Each row below holds a small network's activations on one input, seen along a few directions.
Each table varies a few parts of the input and shows all the possible inputs, shuffled.
A made-up example of a description, with smaller parts first: one of 5 places around a ring, together with either a single point or one of 9 places along a line or (one of 3 separate values, together with one of 4 places along a line).
Shared parts are said once, and a part with two or three values counts as separate values.

Other details of the inputs shift rows strongly along two fixed directions, in all tables alike. That doesn't count.

Table:
R1: [ -8 -15  11 -16   2 -10 -16 -61  -1 -31   5  38   4  -5]
R2: [  0   8 -13  -1  10  -4  -2   4  -3   9  -9  -4   2  -4]
R3: [-14 -24  23 -17 -11   6  -8 -54  -2 -31  14  36  -6   6]
R4: [  3   1 -14   2   7  -2  -4   4   3   9 -10  -3   7  -5]
R5: [  3   2 -15   3   5  -5  -6   4   4   5 -11  -4   5  -1]
R6: [-9  2  8  8  1  5  4 14 -2  5 -5 -5 -5  4]
R7: [-13  10   2  11   2   9   8  15   4  -3   3  -4  -1   0]
R8: [-5 -2  6 15 -2  6 -1 15  4  5 -4 -2  0 -2]
R9: [-11   2   0  14   0  12   5  15  10  -2   2  -3   4   0]
R10: [ 84  15  39 -39 -36 -29  35   6   2 -10  81 -50  16 -15]
R11: [  1   9 -13   2   9  -5  -2   3  -3  11  -7  -3   1   0]
R12: [  1   9 -13   1   8  -7  -3   5  -2   4 -10  -5  -1   0]
R13: [-8  5  8 13  0  4  2 16 -2  4 -3 -2 -6 -2]
R14: [-7 -5  6 10 -1  7  1 14  4  6 -6 -4  1  4]
R15: [ -7  -2  -1  -3  -3  10   5  13  -5   5  -4  -6 -10   8]
R16: [-3 -8  4  4 -1  7 -1 13  0  6 -4 -8 -1  7]
R17: [ -9  -6  12 -15   2 -13 -14 -64  -7 -30  11  39  -1   1]
R18: [ 0 -8 -4  2 -8 12  3 13 -2  6 -6 -2 -7  3]
R19: [  1   8 -13  -1  10  -6  -2   4  -3   5 -11  -4   1  -4]
R20: [ -2  -1  -2  -1  -6  11   6  13  -7   6  -5  -2 -13   4]
R21: [  2   2 -16   5   5  -5  -6   4   4   9 -10  -2   6   2]
R22: [  1   1 -15   5   8  -3  -5   4   3  12 -10   0   6  -1]
Each input here is: one of 2 separate values, together with either one of 5 places around a ring or one of 6 places along a line.
Changing only the choice among 2 separate values turns R10 into R16. The same change can be made to R17. Which row results?
> R21
Change only the place on the line of 6 in R14. List by row number the other rows that result.
> R3, R8, R9, R16, R18

Table:
R23: [-51   2 -37  40  23  34  -9  72  -6  46 -68 -12 -22  21]
R24: [-37 -16  17  10   5  12 -14 -27  -3 -17 -13  32  -9   6]
R25: [ 14   6   3   0  -8   4  12  33  -2  13   6 -27  -5   0]
R26: [ 20  10  11  -8  -6 -17   5 -14   3 -12  24  -2   7 -10]
R27: [-37 -18   7   4   0  17 -12 -28  -1 -18 -11  36  -9  10]
R28: [-36 -15  17   8   6  12 -12 -26  -2 -19 -15  33  -8   6]
R29: [ 14   3  -2   2 -10   7  15  33   7   8   7 -26   3  -2]
R30: [-25 -14   0  -4   9   1 -19 -38  -7  -9 -21  32  -8   8]
R31: [-25 -13   4   4  13  -1 -22 -36  -1 -11 -18  33  -1   3]
R32: [ 17  14  -8   7   2  -7   4  25   3  16   0 -21   8  -8]
R33: [ -2 -11   8  -3   5 -10 -14 -31   0 -12   1  17   5   1]
R34: [-35 -14  16  12   5  12 -12 -27  -2 -14 -11  35  -8  10]
R35: [ 15  20 -12  -4   4  -7  12  25  -3  14   4 -27   2  -1]
R36: [ 14  17 -18  -2   3  -3  13  25   6  11   7 -26   8  -4]
R37: [ 25   3  -7  -9  -7  -9   8   3   5   3  15 -12  10 -10]
R38: [-29  -4  -2  -1  10   2 -15 -35  -9 -16 -18  35 -13   6]
R39: [-15 -14  12  -3  -7  10  -3 -23   1 -19   6  19  -5   2]
R40: [ 24   9  -1 -11  -5 -10   7   3  -5   3  12 -12   3  -7]
R41: [ 19   1  15 -11 -11  -1  13  11  -3  -2  18 -16  -3  -3]
R42: [-47  11 -58  43  30  27 -10  66   2  42 -73  -9 -13  12]
R43: [ 15  -1  25  -6 -15  -6   8  -7   3 -10  28  -4   5  -4]
R44: [ 23   2  11  -9  -5 -17   2 -15   2  -7  21  -2  10 -12]
R45: [-13 -13  11  -1  -7  10  -1 -24   1 -16   8  22  -4   6]
R46: [ 24   2   7 -18  -8 -15   5 -16  -5  -5  19  -3   4  -7]
R47: [ 12  20  -8   4   7  -8   9  25   4  12   6 -25   8  -5]
R48: [ 21   5 -18  -1  -2  -4   6  25   8  18  -1 -24   9  -4]
R49: [ 27  -1  -6 -10  -6 -10   3   3   6   2  13 -15  12  -3]
R50: [ 19   2  14  -7 -13  -1  13   9  -3   3  21 -13  -4   1]
R51: [ 28   1  -1 -13  -5 -13   3   2  -3   6  10 -18   6   0]
R52: [ 23   3   1 -14  -9  -9   6 -15   3 -11  22  -1   9 -10]
What do these inputs look like to the network?
> one of 3 separate values, together with either one of 4 places along a line or one of 6 places along a line
Changing only the choice among 3 separate values turns R35 into R47. The same change can be made to R41. Which row results?
> R28
List by row number the other rows that have the choice among 3 separate values in common with R48.
> R27, R29, R36, R37, R39, R42, R45, R49, R52
Start at R35 and move only the place on the line of 6, one step at a time. The first step leads to R38. Which rows follow, in order?
> R40, R46, R30, R51
Change only the choice among 3 separate values in R27. List by row number the other rows that result.
> R23, R43
Change only the choice among 3 separate values in R24. List by row number the other rows that result.
> R25, R39

Table:
R53: [ -4  -8   3  -6   3  -3  -8 -19  -3 -12  -4  13  -2  -1]
R54: [ 3  1  2  9 -4  1  2 14  4  4 -5 -7  1  0]
R55: [  2   1 -10  -2   3  -1   0   8   0   9  -6  -9   3  -1]
R56: [ 5  1 -3  2  3 -2 -2  9 -5 14 -4 -7  1  1]
R57: [-11  -1  10   0   3  -2  -5 -19  -4  -8   6  13  -4   8]
R58: [ 0 -1 -5  5 -1  3  3 12  6  5 -2 -7  3 -5]
R59: [-12   0   4  -6   2   1  -3 -19  -1 -11   2  14  -3  -2]
R60: [-3  7 -6  0  3  2  5 10  0  5 -1 -9  1 -2]
R61: [ 1  9  0  5 -1 -1  4 13 -1  3 -4 -7 -4  0]
R62: [  0   9 -10   2   3   2   5   9   2   5   3  -7   1   6]
R63: [-1  6 -3  2  5  2  4 13 -1  2 -2 -8 -2 -4]
R64: [ -2  -5   5  -2  -1  -5 -11 -20  -6  -6  -3  16  -5   2]
R65: [ -6  -6   1   2  -5   3  -4 -18   3 -12   2  18   1   0]
R66: [-10  -9  13   1   0   2  -4 -18   1  -8   0  13   2   1]
R67: [ -8   2  -1  -1  -1   1  -2 -19  -2 -13   2  18  -4   1]
R68: [ -7  -8  11   4  -3   0  -7 -16  -1  -8   2  18  -2   0]
R69: [ 1 -2 -1  6  2  4  1 14  4  3 -3 -8  3 -4]
R70: [ -5 -19   5 -16 -11  12  -2 -17 -11  -7  -2  11 -15  11]
R71: [ 2  0  2  9  0  0  0 12  4  9  2 -9  3  7]
R72: [  4   1 -11   0   0  -3   0   9   1   6  -7  -7   0  -2]
R73: [ -3  -6   3  -5   2  -3 -10 -19  -3 -14  -5  13  -2   0]
R74: [ -9  -9  12   2  -1   1  -3 -17   1  -9   0  15  -1  -2]
R75: [  6   2 -14   0   2   1   2   7   0   9  -5  -4   1  -3]
R76: [-10  -9   9   0   3   2  -7 -17   4 -14   3  11   3   6]
R77: [ 4  0 -7  0  5 -1 -1 10 -1  6 -7 -9  1 -3]
R78: [ -1   0  -5   5   0   1   1  11   9   5   0 -10   5   4]
R79: [ -9  -9  10  -1   2   4  -6 -16   2 -12   1  13   2  -2]
R80: [-2  8 -7  2  0 -1  5 12  1  2 -2 -6 -2 -3]
R81: [  6   3  -4   2   0  -4  -1  10  -1   7 -10  -7  -2   0]
R82: [-1  7  0  4  3  0  6 12 -2  6 -3 -7 -3 -3]
R83: [ 5  2 -3  1  3 -2 -3 10 -4 14 -5 -6 -1  0]
R84: [ 6  1 -4  3  2 -3 -2 10 -4 13 -5 -6 -2 -1]
R85: [  3   1 -11  -1   2  -2   0   8   1   8  -7  -8   0  -4]
R86: [ -9  -8  13   0  -1   2  -4 -17   2  -8   0  15   0  -1]
R87: [ 0  7  1  4  3  1  3 12 -4 10  1 -7 -1  1]
R88: [  3   1  -6  -1   6  -2  -2  10   1   5  -6 -12   4   6]
R89: [ 2  1 -8  5  0  6  4 10  5  8  0 -5  6 -1]
R90: [-10   0  10  -1   1  -2  -1 -17  -4 -12   0  16  -6   0]
R91: [ 6  2 -5  3  1 -4 -3 11 -4 11 -6 -4 -3  0]
R92: [ -9 -21  11 -11 -14  17   1 -12  -6 -10   2  13 -13  11]
R93: [ 3  1 -3  0  3 -2  1  9 -2 11 -8 -9  2  0]
R94: [ -4  -6  -3  -7   2   0  -6 -23  -2  -6  -1  17   0   0]
R95: [ 2  0  2  8 -3  0  3 14  3  5 -4 -6  1 -2]
R96: [ -5  -6   8  -7   3  -3  -6 -21  -3  -6  -4  14  -2   0]
R97: [ 5  2 -4  1  1 -4  1 11 -1  8 -9 -6 -2 -1]
R98: [ 2  0  2  8  0  3  0 13  1 11  1 -7  3  0]
R99: [ 0  9 -9  1  3  4  5 10  0  6  0 -4  0 -2]
R100: [ 1  0 -5  6 -3  1  2 13  6  4 -3 -6  3 -3]
R101: [-11   0  11  -4   3   0  -2 -18  -3 -10   0  14  -4   0]
R102: [ -8  -7   1   0   0   3  -4 -20   6 -10   5  15   3   7]
R103: [ 0  0 -4  4 -1  4  2 12  7  6 -1 -7  4 -4]
R104: [  0  -1   0   5   3   5   1  13   3   4  -2 -10   6  -2]
R105: [  1   9 -11   4   0   2   6  11   0   4  -1  -2  -1  -1]
R106: [  3   0  -6  -2   6   0  -1  10  -2   6  -7 -11   4  -1]
R107: [  3   2  -4   0   3  -4   0   9   1   9  -7 -10   2   7]
R108: [ 2  0  2  8 -1  3  0 13  2 11  0 -5  2 -1]
R109: [ -2  -6  -5  -5   0  -2  -6 -22  -2  -9  -2  18  -2   0]
R110: [  1   8 -10   3   2   3   6  10   0   6   0  -4  -1  -3]
R111: [ 3  1 -8  5 -1  6  3 11  6  8  0 -4  5 -2]
R112: [  0  -5  -1  -8 -10  15  11  18  -9   5   0 -10 -15  10]
R113: [ 0  8 -9  2  3  4  6  9 -1  6  1 -5  1  0]
R114: [  2   2 -10  -2   3  -3  -1   8   3   7  -5 -11   3   5]
R115: [-1  7 -3  3  3  0  3 14 -1  0 -3 -7 -2 -2]
R116: [ 0  8  1  4  3  1  2 12 -3 10  0 -6 -3 -1]
R117: [ 65  11  44 -41 -31 -32  27 -34   1 -28  78 -19  17 -19]
R118: [ 2  0 -1  7 -1  2  0 15  4  0 -4 -8  3 -1]
R119: [ -9  -7   4   1  -5   1  -6 -17   4 -14   0  15   0  -1]
R120: [ -9  -1  10   0   2   0  -4 -18  -6  -7   4  16  -6  -1]
R121: [ -7  -8   1   1  -1   5  -3 -19   3  -9   3  18   1  -2]
R122: [ -8  -9   9   1   0   1  -6 -15   2 -15   0  14   1  -2]
R123: [ -5  -6   6  -4   3  -5 -10 -21  -4  -4   0  13  -1   9]
R124: [-13  -1   3  -4   3  -1  -3 -20   1 -13   4  11  -2   6]
R125: [ -9   0   9   1   0  -2  -4 -17  -6  -9   3  17  -7   1]
R126: [ 0  8 -3  4  2  1  2 14 -1 -1 -4 -8 -2 -1]
R127: [ -5  -5  -1  -5  -1  -4  -8 -21  -1 -11  -4  14  -3   0]
R128: [ -2  -4  -5  -4  -1  -2  -7 -23  -2 -10  -3  17  -2   1]
R129: [ 2  9 -1  7 -1 -1  1 13 -4  6 -1 -5 -5  1]
R130: [ -1   8   1   3   3  -2   5  11   1   5  -1 -11  -1   6]
R131: [ -7  -7  11   5  -4   0  -8 -16  -1  -9   1  17  -2   1]
R132: [-1  9 -7  3 -1  0  3 12  1  1 -3 -7 -2 -2]
R133: [-2  7 -1  1  5  3  3 13 -1  3 -2 -9  0 -2]
R134: [ -2   6  -2   1   6   3   3  12  -2   3  -1 -10   1  -1]
R135: [  5   2 -13  -1   3   1   1   7  -1  10  -5  -6   4   0]
R136: [-12  -2   7  -4   6   0  -5 -18  -1 -15   3  10  -1   6]
R137: [  5   2 -14   0   3  -1   0   6   2   9  -4  -7   4   7]
R138: [ 85  12  38 -34 -37 -35  34  -4  12 -14  83 -46  26 -16]
R139: [  3   1 -10  -3   2  -1  -1   9   1   9  -7  -8   2  -3]
R140: [-2  7 -7  2  2  1  5 11  1  4 -2 -7 -2 -4]
R141: [ 3  0  1  9 -1  2  1 13  1 10  0 -5  1 -2]
R142: [ 5  1 -4  1  3 -3  1  9 -2 10 -9 -7 -1 -2]
R143: [ 4  0 -5 -2  5  0 -2 11 -1  7 -7 -9  2 -2]
R144: [ 3  1 -9  7 -3  4  4 12  5  5 -1 -2  3 -2]
R145: [-11  -9   6  -2  -1   3  -5 -19   3 -10   2  13   3  -1]
What do these inputs look like to the network?
> one of 3 separate values, together with either a single point or (one of 5 places along a line, together with one of 6 places along a line)
Changing only the choice among 3 separate values turns R74 into R142. The same change can be made to R71. Which row results?
> R123
Changing only the choice among 3 separate values turns R53 into R122. The same change can be made to R55. Which row results?
> R145
Changing only the choice among 3 separate values turns R77 into R69. The same change can be made to R135. Which row results?
> R89
Change only the place on the line of 5 in R143. List by row number the other rows that result.
> R83, R94, R96, R139
Change only the choice among 3 separate values in R61. List by row number the other rows that result.
> R54, R81
Change only the choice among 3 separate values in R129. List by row number the other rows that result.
> R64, R131
